A small network was shown many inputs. Here are its activations along a few directions, one row for each input.
Each table varies a few parts of the input and shows all the possible inputs, shuffled.
A made-up example of a description, with smaller parts first: one of 6 places along a line, together with either a single point or (one of 2 separate values, together with one of 5 places around a ring) or one of 11 places around a ring.
Shared parts are said once, and a part with two or three values counts as separate values.

Other details of the inputs vary at random and push rows far along two fixed directions, the same in every table; ignore that.

Table:
row 1: [-25 -32  15  16  19  41 -51  -5  40  13  21  72]
row 2: [-87 -22  16   8  47  12 -62 -46  43  34  56  22]
row 3: [-34 -33  -1  52  -9   1 -33  33  40   1  50  56]
row 4: [ 41   8  24  25 -22 -42  47   2 -37  12 -15 -32]
row 5: [-23  11   6 -14   3  50 -29 -19  21   0 -12  -1]
row 6: [-65 -22  20  18  24   2 -41 -41  29  29  42  17]
row 7: [ -7  29 -45 -28 -67   1  31  39 -23 -54 -23 -51]
row 8: [ 86  11 -19   9 -36 -46  71  44 -47 -23 -30  -2]
row 9: [ 51  21   4 -24  14  -7  29  -7 -16   5 -33 -23]
row 10: [ 69 -14  46  16  47  -8  19 -36 -14  50 -23  34]
row 11: [ 42 -12  51  44   7 -56  40 -16 -34  31   0  -1]
row 12: [ 60  16   8 -13  30 -21  40  -5 -14  16 -27 -17]
row 13: [ 63   5  21   7  41 -39  43  -1  -9  39 -10  10]
row 14: [ 78 -58  30  57  76 -39   6  14  23  53  30 113]
row 15: [-50  16 -42   7 -92  14  -5  52  -4 -69  10 -38]
row 16: [-33  17 -43 -27 -56  59 -33  21   1 -61 -12  -8]
row 17: [ 55  21  11   6 -24 -41  68   5 -49   7 -36 -52]
row 18: [ 73   7 -17 -20  -2 -24  53  24 -37 -17 -35 -12]
row 19: [-56  39 -41 -55 -57  63 -29   4 -10 -61 -33 -50]
row 20: [ 59 -20  28  50 -15 -50  49  38 -21  10   0  29]
row 21: [-41   0 -37 -21 -30  51 -47  17  19 -44   9  13]
row 22: [-34  25 -42 -49 -28  30 -15   6  -6 -44 -20 -42]
row 23: [-47  14 -16 -12 -22  12 -11 -13  10  -4   7 -40]
row 24: [ 56 -17  49   8  60 -25  17 -51 -27  44 -14  25]
row 25: [ 53  23  11 -22  13   2  27 -10 -19   4 -39 -19]
row 26: [-63  25 -45 -37 -29  21 -17  15   4 -37   3 -42]
row 27: [-60  34 -25 -17 -55  23  -5  17   5 -37  -3 -66]
row 28: [ 47  18  10   5  -2 -29  46   5 -17  12 -21 -21]
row 29: [ 45 -52  66  37 100 -35 -10 -59  10  82  24  74]
row 30: [ 26  37 -14 -48 -16  15  24 -21 -38 -20 -48 -60]
row 31: [ 30  20 -12 -31  10  -7  28 -17 -25   2 -29 -48]
row 32: [-60 -16 -35   6  -6  24 -47  28  43 -17  48  35]
row 33: [-87 -17  18  23   2  11 -48 -30  29  13  46  -2]
row 34: [ 24   9  -5   5  -9 -30  36  17 -16  -1 -15  -6]
row 35: [-65  11  -1 -30 -12  52 -47 -46   1 -18  -5 -33]
row 36: [ 60  21  21  22 -30 -46  67  26 -39  -2 -29 -37]
row 37: [-72   8 -17 -33   6  31 -40 -40   9 -15  12 -45]
row 38: [-75 -29  -8   6  41  31 -72  -9  62  15  49  47]
row 39: [-64  -9  -3 -15  25  39 -63 -36  42  15  29   1]
row 40: [ -1 -45  40  32  77   6 -50 -22  46  53  35 103]
row 41: [-29 -18  16  12  49  -1 -27 -26  34  48  35  23]
row 42: [-26  16 -40 -33 -31  11   2  28   0 -35   0 -26]
row 43: [  4 -46  53  79  34 -43  -5  13  28  51  43  81]
row 44: [-16 -10 -28  -8  -6  22 -34  17  19 -25  18  27]
row 45: [ 45  -1 -11 -19   1  -7  19  15 -15 -11 -20   8]
row 46: [ 35   3  -4  16 -36 -27  45  40 -26 -17 -14 -10]
row 47: [-57  -7  -3  22 -18   5 -25  18  26  -5  27   4]
row 48: [ 74  16  -8 -29 -16  -6  42  18 -44 -22 -47  -9]
Each input here is: one of 6 places along a line, together with one of 8 places along a line.
The inputs of row 36 and row 20 match in every part but the place on the line of 6. If row 5 is changed in the same way as row 36 into row 20, which row does it become? -> row 1
The inputs of row 14 and row 31 match in every part but the place on the line of 6. If row 3 is changed in the same way as row 14 into row 31, which row does it become? -> row 17
Change only the place on the line of 8 in row 33. List by row number the other rows that result. -> row 2, row 6, row 11, row 24, row 29, row 35, row 37
Change only the place on the line of 6 in row 9. List by row number the other rows that result. -> row 22, row 29, row 39, row 44, row 45

Table:
row 49: [-39 -17   0  29  13  -8 -21  23  56  25  43  35]
row 50: [ 24  11 -11  10 -16 -27  34  32  -7 -12  -8 -21]
row 51: [-91   3 -29 -11 -36  24 -49  -1  11 -44  33 -29]
row 52: [-96  13 -22 -28   4  39 -53 -16  35 -16  20 -36]
row 53: [-45  29 -35 -14 -61  20 -10  33   2 -58   4 -60]
row 54: [-60  19 -11 -29  -4  29 -34 -17  11 -23   6 -43]
row 55: [-71 -20 -22  13  -8  54 -74  28  66 -16  44  46]
row 56: [-69  23   4 -16 -23  44 -33 -28  13  -8 -10 -31]
row 57: [ 96   3  -1 -16  23 -15  40  -5 -33  12 -35  12]
row 58: [ 52 -56  39  38  91  -6 -26 -28  43  71  36 112]
row 59: [ -5  -8  24  22  12   8 -12 -38  11  38   8   9]
row 60: [ 88   8  17   2  22 -42  54 -16 -46  18 -23 -27]
row 61: [-61 -42  32  51  13  25 -63   5  65  22  58  59]
row 62: [ -5 -28  -4  12  15   5 -25   7  10   1  18  60]
row 63: [ 61  -1   2  12   7 -61  60   9 -45   5 -16  -8]
row 64: [-86  37 -58 -56 -44  37 -23   0  15 -34   8 -77]
row 65: [ 57   8   8 -23  26  -2  18  -5 -23   3 -40  19]
row 66: [ 69 -45  58  34  98 -19  -5 -23  23  69   7 114]
row 67: [ 15 -35  64  29  62  -8 -18 -33  19  53   9  53]
row 68: [ 29  54 -24 -55 -28 -18  63  12 -50 -25 -55 -79]
row 69: [-80  -6  -6 -13 -13  49 -61 -29  29  -9  26 -27]
row 70: [ 10  45 -14  -3 -78   4  44  33 -35 -40 -41 -60]
row 71: [ 38  10  -6 -10  18 -24  34 -12 -21  13 -11 -35]
row 72: [ 31   7 -23  -5 -27  11  15  39  -2 -28 -16   3]
row 73: [ 13   5  11  17 -35 -18  29  -3 -35  -3 -17  -6]
row 74: [ -3 -24   9  23  22 -41   9   6   9  31  27  40]
row 75: [ 63  -5 -10  -4  -7 -21  38  17 -40 -17 -27  19]
row 76: [ 67  14   7  -7 -44 -39  68   9 -80 -29 -48 -43]
The inputs of row 54 and row 51 match in every part but one. If row 52 is changed in the same way as row 54 into row 51, which row does it become? -> row 63
What is each input in this table made of? -> one of 4 places along a line, together with either one of 2 separate values or one of 5 places along a line
Change only the place on the line of 5 in row 59. List by row number the other rows that result. -> row 60, row 64, row 69, row 71
List by row number the other rows that have the place on the line of 4 in common with row 50. -> row 49, row 53, row 55, row 61, row 70, row 72
Change only the choice among 2 separate values in row 58. List by row number the other rows that result. -> row 57
